These are the activations of a small network on made-up records, seen along a few directions, one row for each record.
Here are examples, each followed by its value of one field, D.
Other fields move the rows too, some of them a lot.
In the rows, 500 means zero.
Strong random noise was added to every row along 2 fixed directions; ignore it. To show where, here is one row again and again, with new noise each time:
[446 272 419 400 357 686 407 429 690 516 528 435 545 634 634 842 365 656
 384 627 470 343]
[494 337 449 458 420 625 476 416 643 524 509 430 526 581 572 725 450 645
 441 579 408 460]
[563 444 464 471 536 567 566 384 574 542 522 463 487 519 533 567 616 621
 498 461 365 634]
[551 406 504 573 481 534 564 412 588 530 459 398 509 509 464 577 526 637
 527 551 302 599]

[495 633 482 482 598 500 486 511 394 468 482 548 491 412 553 490 582 531
 483 358 514 573]
d5
[462 533 475 388 576 545 452 478 475 467 549 564 506 521 602 572 536 490
 438 404 614 469]
d4
[479 582 577 767 380 390 433 602 386 411 401 363 573 311 403 565 315 536
 521 629 396 388]
d14
[555 408 507 462 573 521 605 405 609 553 505 527 445 644 441 426 628 504
 556 503 441 603]
d22
[493 622 443 433 621 562 474 415 424 473 498 536 536 461 611 657 615 603
 453 346 535 505]
d19
[508 537 576 618 491 403 531 583 450 496 465 476 471 417 406 324 467 401
 552 528 453 563]
d21
[604 513 367 209 660 627 604 337 602 624 689 646 397 628 633 391 833 501
 469 270 569 722]
d3
[473 469 400 344 542 627 424 383 546 479 570 536 570 596 657 754 558 634
 374 433 567 412]
d24
[474 650 520 488 458 430 409 618 341 444 563 562 504 356 533 450 455 352
 471 458 684 431]
d2
[584 631 449 394 740 546 584 357 453 530 557 604 462 485 604 442 790 560
 502 239 449 731]
d15
[451 486 462 462 471 599 421 495 507 446 480 497 579 493 608 720 418 613
 401 504 555 354]
d25
[524 446 530 585 465 492 539 505 537 538 458 446 491 491 464 491 498 539
 550 549 358 578]
d20
[511 380 436 437 455 607 499 429 611 537 520 469 500 581 580 664 509 607
 455 528 438 501]
d16
[548 495 636 690 519 316 658 549 492 514 423 437 433 497 224 147 511 360
 697 584 358 653]
d1
[529 571 568 548 546 383 581 589 429 520 478 532 417 444 400 224 549 364
 585 481 516 621]
d10
[556 516 467 527 565 513 574 417 531 523 489 473 517 524 473 497 606 604
 542 448 418 604]
d6
[540 404 539 442 487 469 583 506 606 580 549 531 399 596 449 269 535 360
 553 542 470 607]
d23
[428 235 488 484 274 572 422 521 683 535 509 425 541 665 468 646 264 494
 458 744 518 290]
d18
[513 457 504 405 491 499 518 518 550 555 556 548 442 561 517 392 512 423
 498 499 541 527]
d13

Here are new rows. What is D for each?
[476 578 536 549 566 476 446 485 411 424 491 475 560 405 512 589 493 540
 471 441 487 465]
d4
[503 538 380 206 576 605 511 480 499 576 662 704 392 555 710 465 695 433
 440 326 712 563]
d20
[424 381 435 479 342 601 360 517 558 459 502 424 583 507 606 846 298 618
 381 638 536 250]
d16
[468 630 438 389 585 571 409 487 391 451 541 582 531 425 651 623 556 554
 403 338 578 490]
d5
[533 518 535 586 587 483 597 440 495 521 403 480 450 483 431 386 585 566
 572 439 317 692]
d5
[542 496 574 710 418 357 553 571 460 492 432 405 534 419 288 353 419 433
 603 630 417 515]
d18
[534 479 439 345 612 617 574 399 587 555 538 598 451 602 613 533 668 588
 479 372 510 606]
d25
[580 578 573 733 571 405 644 499 450 479 345 439 496 409 333 363 549 576
 633 502 308 654]
d25
[541 480 551 448 526 418 605 522 527 577 548 560 391 526 430 194 597 325
 588 492 504 652]
d23
[577 595 515 523 619 441 569 442 437 471 501 509 509 469 436 412 651 497
 552 425 472 607]
d22
[568 499 546 455 556 450 592 478 529 551 578 532 433 500 452 275 621 388
 549 451 428 672]
d23
[442 353 426 189 484 627 465 488 639 557 679 653 413 742 624 490 517 355
 426 479 719 410]
d1
[530 499 517 533 544 487 522 443 503 469 486 469 537 514 454 513 545 526
 506 506 464 499]
d22
[551 433 438 303 619 598 559 347 614 556 596 590 451 668 576 491 706 513
 486 399 525 595]
d22
[510 297 554 627 351 452 564 519 642 561 432 398 486 601 316 402 369 458
 595 720 383 480]
d18
[572 687 574 595 570 305 589 605 315 493 478 530 444 326 372 173 593 342
 605 416 532 631]
d13
[531 554 514 602 538 522 512 450 479 453 431 444 590 436 496 619 508 646
 481 477 357 524]
d25
[571 680 501 627 601 394 556 470 351 467 462 467 548 356 423 421 636 566
 566 399 446 618]
d6
[516 372 469 441 440 529 522 477 602 559 564 502 488 605 477 475 487 452
 500 563 505 487]
d18
